These are the activations of a small neural network, seen along a few directions. Each row is one input.
In each table, some parts of the input vary, and every possible input appears once, in random order.
Descriptions start from the smaller parts, as in this example, which fits no table here: one of 6 places along a line, together with either a single point or one of 9 places along a line or (one of 2 separate values, together with one of 5 places around a ring).
Shared parts are said once, and a part with two or three values counts as separate values.
In the rows, zero is written as 128.

Other details of the inputs shift rows strongly along two fixed directions, in all tables alike. That doesn't count.

Rows:
R1: [150 111 133 153 117 179 124 147 103 134 127 104 102]
R2: [142 108 142 143 142 162 105 153 124  89 133 107 123]
R3: [117 117 140 140  89 107 140 114 130 151 106 125 103]
R4: [112 130 144 134  88 122 131 133 114 177 108 116  85]
R5: [123 101 174 145 108 122 128  20 168  51 145 143  82]
R6: [124 148 132 146 108 135 130 107 127 129 137 117  86]
R7: [139 181  76 149 139 104 138 211 108 142 114  88 143]
R8: [137 132 153  84 126 132  97 114 119 130 114 112 131]
R9: [152 188  62 143 134 113 161 178  89 176 126 103 140]
R10: [123  95 140 164 120 147 147 127 116 134 114 131 106]
R11: [125 166  87 120 134  85 150 205  95 176 104 106 163]
R12: [148 124 136 135 132 182 120 134  89 152 149 107 107]
R13: [127 167  73 121 130  98 166 173  97 214 112 118 140]
R14: [131 154  69 139 114  93 169 188 112 197  92 114 135]
R15: [135  78 192 121 154 159 107  51 149  22 162 143 126]
R16: [112 128 164 111 125  99 125 123 110 135 122 115 116]
R17: [115 169  65 109 177  77 154 115 177  77 171 172 180]
R18: [146 119 175 133 136 183  83 155  77 130 147  84 103]
R19: [124 166  53 117 163  89 174  92 175 105 169 178 160]
R20: [129 167  56 118 174  89 186  84 171 102 161 165 165]
R21: [152 113 135 137 132 172 129 115 103 121 146 119 121]
R22: [143 128 153  89 118 130 102 119 115 117 103 111 139]
R23: [147 123 130 120  83 142 102 123 119 165  94 108 107]
R24: [139 119 129 130 131 176 113 121 112 136 162 132 111]
R25: [ 99 127 157 122 107 106 116 138 134 131 113 122 106]
R26: [106 113  59 149 158 108 186 110 189 105 142 188 180]
R27: [149 125 165 101  95 159  99 102  87 177 104  99  90]
R28: [113 117 184 142  82 111  94 152 101 145  99  89  89]
R29: [139 128 135  91 104 141 107  97 124 158 120 138 113]
R30: [134 122 131 146 114 188 112 145 111 149 140 112  99]
R31: [138 131 131 110  89 151 101 124 120 172 100 115  97]
R32: [132 117 167 144 118 188  73 167  99 125 139  92  92]
R33: [131 153  53 135 158  84 189  99 184  86 140 160 158]
R34: [106 125  75 123 202  94 170 122 174  93 157 183 200]
R35: [147 115 201 123 119 116 104 150 141 148 115 127 170]
R36: [110 111 141 159 112 162 128 142 109 164 124 126  94]
R37: [141 148 180 142 112 135 101 139  71 114 126  75  91]
R38: [119 101 176 150 106 167 106 130  76 173 136 124  76]
R39: [120  94 196  72 121 128  83  31 170  60 137 161 117]
R40: [131 145 171 159  96 133  89 153  95 119 120  74  86]
R41: [115 149  58  79 157  97 142 120 210  96 122 174 196]
R42: [111  65 208 136 149 130 124  47 146  37 146 161 123]
R43: [113 169  85 113 129  87 130 208 104 191 123 119 151]
R44: [123 138  79 160 152 122 143 228 109 159 108 112 159]
R45: [127 151  67 146 151 138 165 191  88 207 130 128 151]
R46: [141 152  69 148 144 151 115 227 116 148 134 102 166]
R47: [138  80 172 101 103 133 122  19 173  69 106 154 101]
R48: [139 108 129 151 115 175 121 125 127 120 141 121 115]
R49: [124 136  60 106 195 123 139 134 181  78 181 180 197]
R50: [142  87 180  90 111 134 125   6 157  74 119 157 114]
R51: [142 131  98 112 153  83 181 107 206 141 134 197 230]
R52: [136 193  83 131 154 106 134 195  93 159 138  91 146]
R53: [120 120  65 135 176 106 197 104 163 110 145 188 186]
R54: [109 109 158 138 141 137 106 143 113 127 147 140 123]
R55: [105 113 156 155 124 150 102 170 109 141 124 116 108]
R56: [123 190  77 142 135 113 126 208 115 155 129  99 137]
R57: [133 124 144 107 102 129  88 131 139 120  97 111 132]
R58: [100 116  70 144 176  93 163 136 196  79 141 182 199]
R59: [104  78 202 120 116  90 130  48 171  43 115 147 102]
R60: [105  87 191 108 108 104 133  16 158  92 145 175  87]
R61: [144 119 173 111  91 146  79 148 101 135  80  81 100]
R62: [135 118 175 133  87 123 131 118  75 173 102  99  81]
Description of these inputs: one of 2 separate values, together with either a single point or (one of 5 separate values, together with one of 6 places around a ring).
The inputs of R42 and R53 match in every part but the choice among 2 separate values. If R22 is changed in the same way as R42 into R53, which row does it become?
> R50
Which other rows does R15 become when the choice among 2 separate values takes its other values? List them by row number.
> R21
Which other rows does R27 become when the place on the ring of 6 takes its other values? List them by row number.
> R23, R29, R31, R47, R50
Which other rows does R46 become when the choice among 5 separate values takes its other values? List them by row number.
> R28, R40, R57, R58
Which other rows does R40 become when the choice among 2 separate values takes its other values? List them by row number.
> R5

Rows:
R63: [117 103 161 157 133 154 132 106 116 102 150 132  97]
R64: [140 101 213 120  75 164  94  70  91 151 110 101  52]
R65: [146 153  97 136 126 162 123 171  93 172 133 100 118]
R66: [121 107 148 118 141 125 115  81 168  52 140 145 134]
R67: [129 109 145 143 120 153 121  96 125 107 141 125  96]
R68: [124 105 209 138  74 138 109  82  88 149 107 100  44]
R69: [128 155  36  98 165  85 162 162 181 137 128 168 219]
R70: [129 129 142 120 111 115 139  91 118 141 121 130 107]
R71: [114 110 163 109 118  86 135  66 173  80 114 150 130]
R72: [142 138 110 136 141 153 106 206 100 155 124 102 152]
R73: [127  99 216 145  68 140 110  81  92 149 104  99  46]
R74: [139 155 113 109 118 129 109 186 105 183 109 103 144]
R75: [115 110 157 137 110 122 138  91 124 134 129 135  93]
R76: [115 118 121 108 136 102 132 106 171  97 125 158 157]
R77: [129 118 149  85 128 108 122  64 172  89 121 153 142]
R78: [120 134  66 124 178 114 147 151 175  90 143 161 196]
R79: [144 139  90 154 136 170 128 203  85 183 134 105 135]
R80: [120 130  49 142 177 127 172 136 168 106 155 173 179]
R81: [110 107 160 120 125  94 133  81 172  82 125 156 135]
R82: [141 147 110 128 144 155 106 200 100 157 127 100 150]
R83: [120 101 164 122 158 126 116  84 156  53 154 149 141]
R84: [125 120 146 158 120 141 134 106 122 109 138 124  95]
R85: [137  88 213 148 105 201  86  98  84 121 141 101  62]
R86: [126 122 148 113 148 115 117  81 159  56 149 145 139]
R87: [127 134 148 149 131 145 103 194  86 144 124  92 116]
R88: [133 161 111 119 122 112 116 195  96 179 111 103 147]
R89: [115 115 173 121 114 109 115 110 131 115 119 127 111]
R90: [125  97 138 119 128 128 144  60 164 102 140 170 130]
R91: [117 112 153 147 106 123 140 100 127 138 124 136  98]
R92: [128 138 127 152 135 137 116 202  98 148 122  97 136]
R93: [128 129 112 125 111 119 144 114 130 153 111 134 116]
R94: [123 140  58 135 182 119 175 133 156 107 164 169 182]
R95: [141 167  88 146 129 144 132 191  77 178 135  95 122]
R96: [116 105 150 120 129 115 145  54 153  96 145 162 120]
R97: [121 142  99 130 153 101 141 132 166  85 136 143 162]
R98: [129 128 128 144  99 144 124 156  90 188 111 109  99]
R99: [116 114 155 121 143 112 122  80 164  54 144 143 124]
R100: [144 166  80 105 118 110 125 201 110 194  95 104 161]
R101: [139 131 125 121 136 139 109 144 130 110 130 119 142]
R102: [130 151 106 155 122 141 133 172  88 163 132 100 104]
R103: [132 144  44 106 150  94 180 112 176 140 128 174 182]
R104: [148 162  59 143 133 150 136 205  95 188 130 104 142]
R105: [128 124 141 174 120 161 128 171  83 159 131 101  99]
R106: [128 129  93 112 143 121 156  95 161 133 140 166 151]
R107: [135 138 103 104 156 125 122 117 165  87 144 143 164]
R108: [126 152  96  93 143  76 146 120 158 119 117 147 171]
R109: [129 161 115 117 111  98 124 184 101 180  94  98 129]
R110: [129 104 215 117  76 139  80 101 101 129  94  94  74]
The inputs of R85 and R106 match in every part but one. If R78 is changed in the same way as R85 into R106, which row does it become?
> R76
The inputs of R104 and R79 match in every part but one. If R101 is changed in the same way as R104 into R79, which row does it become?
> R72
What is each input in this table made of?
> one of 2 separate values, together with one of 4 places along a line, together with one of 6 places around a ring
Which other rows does R100 become when the place on the ring of 6 takes its other values? List them by row number.
> R71, R77, R108, R109, R110
Which other rows does R69 become when the choice among 2 separate values takes its other values? List them by row number.
> R90

Rows:
R111: [123 107 155 105 131 126 110  87 156  87 128 143 130]
R112: [126 154 109 133 127 120 130 167  99 157 124 106 121]
R113: [131 126 135 139 108 150 122 141 108 166 123 116 106]
R114: [143 126 161 142 117 162 105 140  85 138 131  95  97]
R115: [139 126 142 142 118 162 105 153  93 137 125  95 102]
R116: [134 145 102 119 133 104 150 129 134 139 120 133 148]
R117: [111  94 137 136 142 123 148  92 161 100 139 168 140]
R118: [132 109 152 131 139 141 126  80 145  79 151 142 123]
R119: [136 152 107 119 123 132 112 181 115 167 116 109 144]
R120: [124 136 138 133 125 120 126 121 122 124 138 124 114]
R121: [125 120 112 123 141 122 152  91 156 118 145 163 143]
R122: [121 100 183 125 120 133 101 127 126 110 123 124 121]
R123: [139 127 142 145 114 162 104 153  96 138 126  98 103]
R124: [114 121 140 127 132 114 133  80 164  84 144 150 120]
R125: [103  93 185 140 129 116 123  74 151  67 141 147 106]
R126: [131 133 127 126 117 117 135 120 138 132 116 127 128]
R127: [124 121 114 114 135 101 148  88 167  96 122 153 144]
R128: [134 132 141 119 112 140  98 154 112 147 113 108 122]
R129: [140 129 168 135  96 136 110 132  92 156 111  96  95]
R130: [131 159  53 121 139  96 160 162 150 151 114 140 173]
R131: [133 140  94 135 146 137 138 144 140 121 141 133 149]
R132: [120 138 118 132 125 120 128 133 131 125 130 127 119]
R133: [132 139  96 136 117 141 133 168 108 180 119 120 127]
R134: [125 108 142 129 117 145 125 106 124 133 126 133 106]
R135: [119 170  33 123 160  91 165 174 152 141 132 144 176]
R136: [127 149  53 121 154 114 168 152 139 159 133 152 170]
R137: [129 102 162 127 138 145 123  73 139  72 145 138 114]
R138: [118 118 156 124 133 116 132  74 145  86 144 143 112]
R139: [126 124 111 148 154 132 138 158 134 115 138 134 153]
R140: [138 128 169 119 110 145  93 142  93 150 118  99 108]
R141: [132 132 137 112 129 126 113 127 132 128 130 130 140]
R142: [127 117 166 148 102 129 116 158  94 156 104  97 107]
R143: [127 138  89 111 146  94 162 108 160 112 124 153 162]
R144: [130 134 104 127 134 130 147 132 122 156 133 139 137]
R145: [135 134 146 116 117 139 101 156  96 154 114 101 121]
What is each input in this table made of?
> one of 5 separate values, together with either a single point or one of 6 places around a ring
The inputs of R134 and R115 match in every part but the choice among 5 separate values. If R121 is changed in the same way as R134 into R115, which row does it become?
> R118
Which other rows does R126 become when the place on the ring of 6 takes its other values? List them by row number.
> R116, R127, R129, R130, R143
Which other rows does R132 become when the choice among 5 separate values takes its other values? List them by row number.
> R123, R128, R130, R133
